Each row below holds a small network's activations on one input, seen along a few directions.
Each table varies a few parts of the input and shows all the possible inputs, shuffled.
Descriptions start from the smaller parts, as in this example, which fits no table here: one of 2 separate values, together with either a single point or one of 9 places around a ring or (one of 4 places along a line, together with one of 5 places around a ring).
Shared parts are said once, and a part with two or three values counts as separate values.
(in the rows, 100 means zero)

Other details of the inputs vary at random and push rows far along two fixed directions, the same in every table; ignore that.

A family of inputs:
x1: [101, 103, 103, 106,  96,  89, 113,  89, 102,  91,  96]
x2: [ 96,  80, 100, 103,  94,  93, 101,  90, 107,  84,  93]
x3: [114,  97,  96,  94,  95,  83, 109,  91, 100,  83,  97]
x4: [114,  99, 106,  98,  96,  89, 116,  96,  94,  94,  94]
x5: [ 94,  79, 104, 101,  93,  93, 101,  91, 106,  87,  94]
x6: [103,  88, 109, 101,  95,  93, 109,  96,  96,  93,  91]
x7: [ 94, 101, 112, 105,  95,  92, 114,  94,  98, 100,  96]
x8: [118,  98,  94,  96,  97,  83, 110,  89, 102,  80,  96]
x9: [ 89,  89, 107, 104,  93,  91, 107,  93, 104,  94,  97]
x10: [ 93,  79, 110, 104,  95,  96, 101,  93, 108,  89,  91]
x11: [106,  87,  95,  98,  94,  87, 103,  90, 103,  79,  93]
x12: [ 98, 101, 106, 104,  95,  88, 112,  90, 101,  94,  97]
x13: [102,  86, 106, 100,  94,  91, 104,  93, 101,  87,  92]
x14: [102,  85, 104,  99,  94,  89, 103,  94, 103,  84,  92]
x15: [ 96, 101, 111, 106,  96,  90, 113,  93, 102,  97,  95]
x16: [108, 105, 105,  99,  98,  84, 115,  96, 101,  94,  94]
x17: [ 99, 107,  95, 102, 131,  88, 112,  87, 100, 123, 100]
x18: [ 94, 105,  98, 100, 129,  88, 111,  89,  98, 127, 103]
x19: [ 94, 105, 103, 102, 130,  91, 111,  91,  99, 129, 101]
x20: [ 92,  90, 103, 106,  95,  92, 107,  91, 105,  91,  95]
x21: [108, 105,  99,  97,  96,  81, 114,  94,  99,  92,  97]
x22: [ 97,  85, 107,  85, 123, 102, 100,  85, 116, 114, 108]
x23: [111, 106,  97,  99,  98,  82, 115,  92, 101,  88,  95]
x24: [109, 107, 110, 101,  98,  88, 121,  98,  93, 102,  93]
x25: [162, 156, 123, 169, 158, 173,  64, 113, 131, 123,  78]
x26: [161, 129, 128, 171, 123, 178,  47, 113, 145,  77,  69]
x27: [ 94,  85, 108,  83, 121, 102, 102,  85, 112, 118, 109]
x28: [112,  98, 104,  97,  97,  88, 111,  94,  99,  89,  94]
x29: [ 90, 149,  64, 101, 104, 153,  47, 154,  79, 139, 127]
x30: [ 96,  85, 102,  81, 120,  98, 100,  82, 114, 112, 111]
x31: [ 88,  89, 112, 107,  95,  94, 108,  95, 105,  96,  94]
x32: [ 55, 100,  47,  42,  49,  82,  89, 141,  52, 104, 139]
x33: [ 98, 103, 116, 107,  96,  94, 119,  95,  94, 105,  94]
x34: [ 32,  94,  60,  55,  47,  95,  85, 143,  53, 117, 138]
x35: [ 96,  87, 111,  84, 122, 104, 107,  87, 107, 122, 107]
x36: [ 90,  91, 118, 109,  96,  98, 114,  97,  98, 104,  92]
x37: [102,  86,  98,  97,  92,  86, 103,  91, 102,  82,  95]
x38: [ 94, 132,  51,  81,  94, 164,  30, 148,  94, 117, 139]
x39: [ 91, 126,  70, 105,  69, 162,  38, 161,  80, 105, 118]
x40: [107, 105, 107,  99,  97,  86, 116,  96,  98,  96,  94]
Description of these inputs: one of 5 places along a line, together with either one of 2 separate values or one of 6 places around a ring.
- Changing only the place on the line of 5 turns x21 into x23. The same change can be made to x37. Which row results? => x11
- List by row number the other rows that have the place on the line of 5 in common with x25. => x4, x6, x24, x33, x35, x36, x39
- Start at x13 and move only the place on the ring of 6, one step at a time. The first step leads to x28. Which rows follow, in order? => x40, x7, x34, x26
- List by row number the other rows that have the place on the line of 5 in common with x19. => x10, x14, x15, x16, x22, x31, x32

A family of inputs:
x41: [ 88,  70, 114,  82, 117,  69, 130,  70, 108, 107,  98]
x42: [ 93, 107,  91,  98,  97,  94, 102, 107,  91, 104, 101]
x43: [ 99, 107,  90,  91,  95,  93,  99, 104,  95,  99, 107]
x44: [100, 118,  88,  97,  91, 114,  84, 115,  99,  96, 112]
x45: [ 94, 110,  90,  95, 100, 126,  77, 125,  92, 117, 111]
x46: [172, 125, 151, 169, 141, 138,  94,  76, 156,  78,  61]
x47: [103, 108,  93, 102,  83, 120,  81, 121,  91,  94, 101]
x48: [ 85,  79, 118,  95, 102,  64, 137,  71, 105,  99,  91]
x49: [107, 108,  87, 100,  88, 116,  82, 119,  89,  94, 102]
x50: [ 95, 117,  91, 106,  90, 115,  86, 119,  93, 104, 103]
x51: [ 87,  85,  98,  96,  98,  74, 120,  90,  90, 101,  97]
x52: [102, 113,  83,  92,  83, 119,  80, 120,  96,  93, 113]
x53: [181, 122, 144, 166, 142, 136,  95,  79, 149,  76,  57]
x54: [ 97, 118,  86, 112,  87, 128,  73, 128,  91, 102, 105]
x55: [172, 104, 146, 159, 142, 120, 101,  63, 152,  70,  54]
x56: [ 87,  81, 120,  90, 119,  68, 138,  70,  98, 119,  96]
x57: [101,  77, 110,  85, 101,  61, 134,  72, 102,  92,  93]
x58: [102, 115,  89,  96,  81, 119,  83, 126,  88,  98, 108]
x59: [ 93, 107,  90, 103,  82, 121,  74, 123,  95,  95, 107]
x60: [ 87,  91,  99,  84, 116,  79, 117,  83,  96, 119, 107]
x61: [ 95, 109,  90, 104,  84, 119,  76, 125,  89,  97, 104]
x62: [ 91,  81, 108,  92, 108,  59, 134,  71, 103,  99,  92]
x63: [ 93, 109,  91, 109,  87, 119,  81, 117,  98,  99, 106]
x64: [ 92, 110,  81, 103,  89, 118,  78, 118,  96,  97, 111]
x65: [ 85,  78, 121,  89, 117,  69, 136,  68, 104, 117,  99]
x66: [ 99, 110,  84, 102,  89, 116,  76, 124,  88,  98, 105]
x67: [ 90,  93, 107,  89,  93,  76, 124,  92,  91, 101, 100]
x68: [ 96, 112,  78, 103,  91, 114,  77, 119,  93, 100, 109]
x69: [ 95,  95,  91,  96,  94,  95,  92, 104,  96,  94, 102]
x70: [ 94,  94, 101,  87,  98,  73, 123,  91,  90, 101, 101]
x71: [ 94, 116,  87,  96, 108, 122,  80, 111,  98, 116, 116]
x72: [ 94, 116,  85, 101,  93, 115,  84, 114, 100,  99, 108]
x73: [ 89,  82,  98,  81, 112,  80, 113,  87,  99, 113, 104]
x74: [ 92,  85, 107,  85,  87,  80, 121,  90,  97,  94, 101]
x75: [ 93,  97,  92,  88, 108, 103,  97, 108,  91, 116, 107]
x76: [ 95, 106,  94,  96, 100, 126,  78, 118, 100, 113, 111]
x77: [101, 106,  93, 100,  81, 122,  79, 118,  97,  91, 104]
x78: [ 85,  79, 101,  89,  93,  77, 112,  87,  99,  91, 100]
x79: [ 94,  70, 112,  87,  97,  66, 130,  70, 104,  85,  92]
x80: [ 87,  92, 101,  86, 116,  80, 121,  87,  90, 121, 104]
- Changing only one part turns x52 into x58. The same change can be made to x44. Which row results? => x67
- Changing only one part turns x62 into x42. The same change can be made to x60. Which row results? => x80
- Describe the family of inputs behind these rows. => one of 5 places around a ring, together with either one of 2 separate values or one of 6 places around a ring
- Change only the choice among 2 separate values in x41. List by row number the other rows that result. => x71
- Change only the place on the ring of 6 in x48. List by row number the other rows that result. => x46, x59, x63, x74, x77
- Change only the choice among 2 separate values in x75. List by row number the other rows that result. => x80

A family of inputs:
x81: [ 59,  70,  97,  78,  75,  73, 117,  98,  82, 101, 106]
x82: [127, 140,  83, 128,  96, 134,  66, 125, 105,  87,  98]
x83: [ 83, 109,  78,  70,  69, 120,  78, 136,  75, 109, 126]
x84: [ 81, 125,  74,  91,  65, 112,  84, 139,  70, 104, 117]
x85: [112,  94, 118, 110, 103, 122,  90, 100, 116,  93,  95]
x86: [121, 131,  84, 135,  97, 138,  57, 124, 108,  82,  95]
x87: [ 48,  85,  76,  69,  58,  70, 112, 117,  59, 105, 117]
x88: [ 73,  70,  91,  67,  89,  73, 111,  88,  95,  96, 111]
x89: [114, 101, 135, 122, 158, 102, 122,  69, 123, 136,  87]
x90: [102,  66, 142, 101, 171,  42, 166,  23, 129, 128,  80]
x91: [ 84,  76,  90,  63,  89,  69, 119,  86,  88,  99, 112]
x92: [136, 113, 105, 112, 111, 106,  99,  96, 112,  88,  90]
x93: [150, 123, 128, 134, 116, 128,  95, 100, 121,  89,  77]
x94: [109,  98,  98, 120, 103, 112,  84,  98, 115,  83,  90]
- Describe the family of inputs behind these rows. => one of 2 separate values, together with either a single point or one of 6 places around a ring
- Changing only the choice among 2 separate values turns x89 into x90. The same change can be made to x85. Which row results? => x88
